Each row below holds a small network's activations on one input, seen along a few directions.
Each table varies a few parts of the input and shows all the possible inputs, shuffled.
Descriptions start from the smaller parts, as in this example, which fits no table here: one of 8 places around a ring, together with either a single point or (one of 2 separate values, together with one of 4 places along a line) or one of 11 places around a ring.
Shared parts are said once, and a part with two or three values counts as separate values.
In the rows, zero is written as 128.

Table:
R1: [112 133  89 162 134  91  67 113 110 153 126 114 133 127 146 142 133]
R2: [136 133 132 139  86 100  84 127 120 137 119 150 124 144 147 139 136]
R3: [ 94 140 125 128 158 163 150 127 149 129 150  99 131 106 124 111 128]
R4: [ 95 133 140 124 154 166 160 142 152 126 148 107 130 110 120 102 135]
R5: [107 139  99 156 117 103  69 115  98 145 113 136 136 129 148 128 135]
R6: [183 104 175 116  81  95 111 106  94 133 112 169  95 164 127 137 140]
R7: [147 115 180  97 135 164 192 126 147 119 148 137 102 132 106 109 137]
R8: [134 123 174 105 128 165 189 137 153 119 150 132 117 122 111 111 141]
R9: [140 121  48  99 183 137 204 156 142  68  84  98 187 119  97 156  51]
R10: [177 113 163 117  81 102 105 115 103 133 114 167  99 161 134 137 143]
R11: [153 106 188  95 136 160 196 123 139 119 151 135  99 133 101 105 135]
R12: [112 134 102 165 127  96  70 123 106 147 119 122 139 126 159 135 135]
R13: [ 84 144 113 133 166 160 145 124 140 134 149 106 132 101 121 106 127]
R14: [ 89 140 117 142 175 153 146 130 148 136 152  93 135  99 131 113 126]
R15: [ 85 130 109 145 183 151 153 125 153 142 154  84 136  95 123 106 131]
R16: [152 127 142 130  84 104  86 132 119 134 119 159 120 143 140 140 145]
R17: [125 133 158 106 137 165 169 139 162 119 156 128 118 115 108 116 135]
R18: [165 122 157 126  74 101 100 127 109 133 116 162 114 152 139 140 147]
R19: [124 137 122 141 101 102  70 126 107 138 115 139 125 143 144 140 137]
R20: [169 114  32 124 129  72 117 147  97  86  45 129 192 149 126 184  59]
R21: [110 138 146 115 139 162 165 138 162 123 157 118 122 115 116 115 127]
R22: [122 137 106 149 107 104  66 119 106 142 120 129 129 133 150 142 133]
Q: Changing only one part turns R4 into R19. The same change can be made to R21. Which row results?
A: R2
Q: What do these inputs look like to the network?
A: one of 2 separate values, together with either a single point or one of 10 places along a line
Q: Change only the choice among 2 separate values in R16. List by row number the other rows that result.
A: R17

Table:
R23: [117 128 109 129 151 135 143 132 137 123 129 114 138 118 124 125 116]
R24: [111 135 104 131 149 138 143 137 142 120 130 112 145 114 124 126 113]
R25: [122 126 123 126 147 138 143 125 128 125 129 113 131 123 125 126 122]
R26: [127 131 160 117 118 146 142 131 137 128 141 136 115 129 124 116 140]
R27: [111 139 102 125 151 142 142 139 143 116 128 108 147 115 120 132 111]
R28: [146 131 107 159  72  60  25 115  79 149  94 159 128 156 161 157 140]
R29: [127 128 145 124 132 141 144 126 135 130 141 130 119 123 123 117 133]
R30: [123 125 139 122 139 140 144 125 134 130 138 123 120 125 120 118 132]
R31: [169 118 110 135  82  72  73 128  91 125  83 158 136 161 146 163 123]
R32: [128 126 154 122 129 142 147 126 141 132 147 127 114 125 123 118 138]
R33: [123 124 131 129 141 136 146 128 132 128 132 121 129 122 126 118 128]
R34: [131 127 153 117 124 146 144 125 137 130 142 134 113 126 121 118 140]
Q: What do these inputs look like to the network?
A: either one of 2 separate values or one of 10 places along a line
